Each row below holds a small network's activations on one input, seen along a few directions.
In each table, some parts of the input vary, and every possible input appears once, in random order.
A made-up example of a description, with smaller parts first: ring(8) and (point or (values(2) and line(4)) or ring(9)).
Shared parts are said once, and a part with two or three values counts as separate values.

Table:
x1: [ 35  -9   0 -21  33  -1   7   2  10  64  22 -41  27 -37  17]
x2: [ 44  39  19 -12  13  15  24 -15  -6  31 -14 -63  -2 -21  32]
x3: [ 21   7 -21 -15  21  -1  22 -10   5  64  37 -44  18 -46  16]
x4: [-24  16  15 -12 -28 -33  -1 -40  29  16  45  10  17  50 -21]
x5: [ 14  46  44  -3 -38 -13  23 -21 -11  -5 -37  -6  16  24  16]
x6: [-60  -9 -14  23 -13  23 -22  18 -20 -75  -2  80 -34  31 -41]
x7: [-13 -39  -5 -12   5 -44 -34  -6  39  52  46  -7  23   1 -21]
x8: [-25 -50 -63  32 -18  20 -14  28 -19 -52  43  58 -17 -18 -38]
x9: [ -3   8 -16  19  25  45  10  36 -20 -58 -64   0 -55 -32  29]
x10: [-18  26   5   2   2  27  -5  23 -37 -91 -66  56 -59  20   6]
x11: [-13   0  32 -22 -16 -33 -13 -27  31  15  25  11  26  59 -22]
x12: [ 41  36  13   1 -18  21  26  -8 -15  20 -38 -40  21 -35  31]
x13: [ 40   3  36 -11  36  -1 -17   4   1  32 -37 -60   5  -8  32]
x14: [ 16  -3 -25   1 -14   8  23  -7  -6  51  17 -24  42 -58  14]
x15: [-22 -20 -26 -10 -17 -30   2 -32  37  59  85   0  23  -7 -19]
x16: [ 27 -19   3 -14  42 -17 -18  13  11  60   7 -45  22 -33  17]
x17: [ -8 -33  -7 -18  -6 -30 -10 -19  42  56  67   2  32   1 -20]
x18: [ 17  53  48 -18  -9 -19  23 -26  -5   2 -20 -28  -6  45  14]
x19: [ 24  33  66 -26   2 -19   8 -16  -1   3 -36 -25   4  56  13]
x20: [-26 -31 -28  11 -47 -21   5 -31  24  47  68  21  48 -20 -17]
x21: [-44 -11 -20  23  -3  16 -14  10 -16 -84  -7  70 -33  23 -43]
x22: [-19 -12  27 -18  -2 -44 -36 -15  29  14   8   1  18  51 -23]
x23: [ 13  16  57 -21  17 -30 -19  -6   0   4 -46 -30   1  49  11]
x24: [  3 -26 -57  31  29  33  17  48 -23 -40 -11   4 -27 -50   5]
x25: [ 52  18  40 -18  25  15   8  -6  -1  33 -27 -59   8  -9  33]
x26: [ -4 -26 -57  22  17  35   5  57 -30 -40  -2   8 -24 -50  14]
x27: [ 21   7 -29  26  20  61   8  34 -26 -57 -65  16 -53 -24  24]
x28: [-27   7  14   7 -55 -26   1 -39  20   7  30  32  42  32 -17]
x29: [-52 -49 -52  40 -17  19 -13  36 -13 -39  43  55 -24 -13 -41]
x30: [-11  22   2  13  13  24   5  16 -29 -89 -72  47 -61  17  -1]
Q: The inputs of x4 and x3 match in every part but one. If x22 is changed in the same way as x4 into x3, which row does it become?
A: x16
Q: What do these inputs look like to the network?
A: ring(5) and (values(2) or line(4))
Q: Which other rows does x18 become when the line(4) part takes its other values? List them by row number.
A: x5, x19, x23
Q: Start at x20 and move only the ring(5) part, one step at a time. The first step leads to x14. Which rows follow, in order?
A: x12, x5, x28
Q: Start at x29 and move only the ring(5) part, one step at a time. The first step leads to x26. Which rows follow, in order?
A: x9, x10, x6
Q: Which other rows does x2 become when the line(4) part takes its other values? List them by row number.
A: x12, x13, x25

Table:
x31: [ 17   4  41 -37  20 -43 -13 -28  29  70  22 -46  28  26   1]
x32: [-12  13 -19  16   4  31  12  26 -30 -64 -20  21 -45  -1  -1]
x33: [-15   5 -14  24   0  15   9  24 -17 -56 -30  12 -41   1   8]
x34: [ 26  -6  -2 -20  18 -17   4 -12  21  85  29 -53  37 -40  21]
x35: [ -6   5 -16  14   8  40   2  28 -43 -66 -21  34 -33  -4  -7]
x36: [ 16  29  39 -18 -25 -30  17 -35  11  50   7 -29  46  19  10]
x37: [  5   4 -15   3  13  35   0  16 -27 -54 -21  38 -31  -5  -2]
x38: [ -5  -9 -11  13   0  13 -13  20  -5 -43 -43  23 -23  -3   8]
x39: [-11  -7 -10  20   4  33 -11  33 -37 -61 -35  35 -23  -5  -7]
x40: [ 24   7  24 -19   1 -14  -2 -34  33  73  22 -49  30  -7  14]
x41: [-49 -42 -32   4 -25 -20 -18 -14  29  12  73  51  17   9 -42]
x42: [ 22   2  45 -23  14 -42   0 -18  23  62  23 -53  37  32  -4]
x43: [-54 -40 -39  21 -34 -22 -14  -7  14  -5  71  51  15   9 -53]
x44: [ 12  30  36 -32 -17 -30   3 -44  19  59   5 -21  37  13  14]
x45: [-13 -12  -9  27  -5  20  -9  33 -23 -56 -39  19 -27  -1   0]
x46: [ -7   6 -15  13   5  12   3  11  -2 -43 -34  17 -41   1  12]
x47: [ 26   7  25  -7  -7 -15  14 -28  24  62  21 -55  37  -1  10]
x48: [  1  -6 -10   6   8  26 -14  21 -19 -49 -36  37 -17  -8   0]
x49: [ 28  -6   0  -8   9 -17  21  -7  12  75  26 -57  41 -35  15]
x50: [ -3  13 -20   4  10  27  10  12 -13 -49 -22  24 -42   0   4]
Q: What do these inputs look like to the network?
A: values(2) and (point or line(4) or ring(5))
Q: The inputs of x32 and x50 match in every part but the values(2) part. If x36 is changed in the same way as x32 into x50, which row does it become?
A: x44
Q: Which other rows does x40 become when the values(2) part takes its other values? List them by row number.
A: x47

Table:
x51: [ 28  68  26  -4 -39  31  30 -48 -16  -2 -28 -13  -1   1  29]
x52: [ 26  64  31 -29  19  -2  42 -25   0  -6 -22 -38 -39  25  22]
x53: [ 41  28  29  19 -17  35  -4   4 -17   6 -64 -30  31 -31  30]
x54: [-21  -2  -3  -3  16  21 -28  21 -19 -52 -40  68 -42   1  -8]
x55: [ -1   4 -31  22 -15  21  11  34 -48 -46   0  38 -33 -31  -2]
x56: [ 24 -16 -18 -19  17 -21   5 -26  31  81  34 -33  30 -29  -6]
x57: [ 38  -5  41   5  25  15 -19  27 -33   9 -62 -72   1 -28  32]
x58: [-34 -28 -34  31 -13  11  13  19   2 -21  19  20 -25   3 -22]
x59: [-30   1  30 -13 -51 -53 -19 -21  20  31  23   1  41  45 -13]
x60: [  0 -13  27 -12 -16 -58  -4 -22  31  29  27  -5  52  39 -29]
x61: [ 29 -13  -5 -42  27  -2  16 -15  28  90  50 -30  26 -30  28]
x62: [ 31  33  32 -10  58  -7  -7  24 -19  12 -35 -78 -34  15  32]
x63: [ 13 -13  -7 -10   4 -39   1 -24  48  59  24 -28  35 -23   9]
x64: [-22 -34 -25  22  -5  13  -3  11  16 -37  15  22 -29  18 -17]
x65: [-13 -27 -14  12  10  10 -19  10  23 -56   0  36 -34  27 -16]
x66: [-19 -10  -6   5   7  25 -46   5  -9 -52 -11  43 -40   4 -21]
x67: [  9 -10  35 -31  11 -17  12 -15  18  54  54  -8  49  28  -6]
x68: [-24  -3 -35  28 -14  21  19  23 -27 -48  10  15  -7 -26 -13]
x69: [-31 -19 -33  36 -10  10  38  26  -9 -34  11  23 -10  -5 -19]
x70: [  3  -8  20  -9  -6 -32 -12 -31   5  52  49 -15  47  20 -40]
x71: [-22   3 -25  -2  13  32 -24  21 -34 -66 -40  51 -25  -8  -1]
x72: [-16  -5   2 -12 -22 -41   0 -17  49  57  11 -18  29  -7  20]
x73: [-10   3 -37  15   1  26  -2  18 -41 -61 -25  49 -21  -9  11]
Q: What do these inputs look like to the network?
A: ring(5) or (values(2) and line(4)) or ring(10)
Q: List by row number the other inputs of the same sort as x61.
A: x56, x59, x60, x63, x67, x70, x72

Table:
x74: [-19 -19  -6  -2 -11 -21  -6   1   3   4  28  28  18  12 -22]
x75: [ 26  16  30 -13   9   2   1 -11  -3  13 -29 -14  -2   3  13]
x76: [ 26  16  14 -11   8  -4   1  -3  -3  30 -23 -37  24 -17  24]
x77: [-14  16 -37  33 -26  49  25  19 -41 -78 -29  50 -35 -23   2]
x78: [  7  27  28 -17   6   2   2  -6  -6 -10 -11  -9  -9  30   8]
x79: [  6   1  -4  -4   8 -16  12  -6   6  43  27 -34   8 -16   3]
x80: [-12 -28 -29  17  39  31 -25  53 -24 -70 -36  30 -56 -11  -4]
x81: [-10 -21  -9   6  -7  -4 -12 -10  12  16  40   5  19   0 -26]
x82: [-26  -7  10   7 -24 -14 -15  -6   9  -6   3  17   3  20 -10]
x83: [ -4  12  11  -2  -4 -14   0 -12   8 -18 -13   7  -8  31  -7]
x84: [ -5 -10 -19 -11  -3  -8  -1 -17  25  37  40   1  16 -16   0]
x85: [ 26  -2  11  -3   6  -3  16  -1  12  39   3 -44  20 -13  19]
Q: What do these inputs look like to the network?
A: values(2) or ring(10)
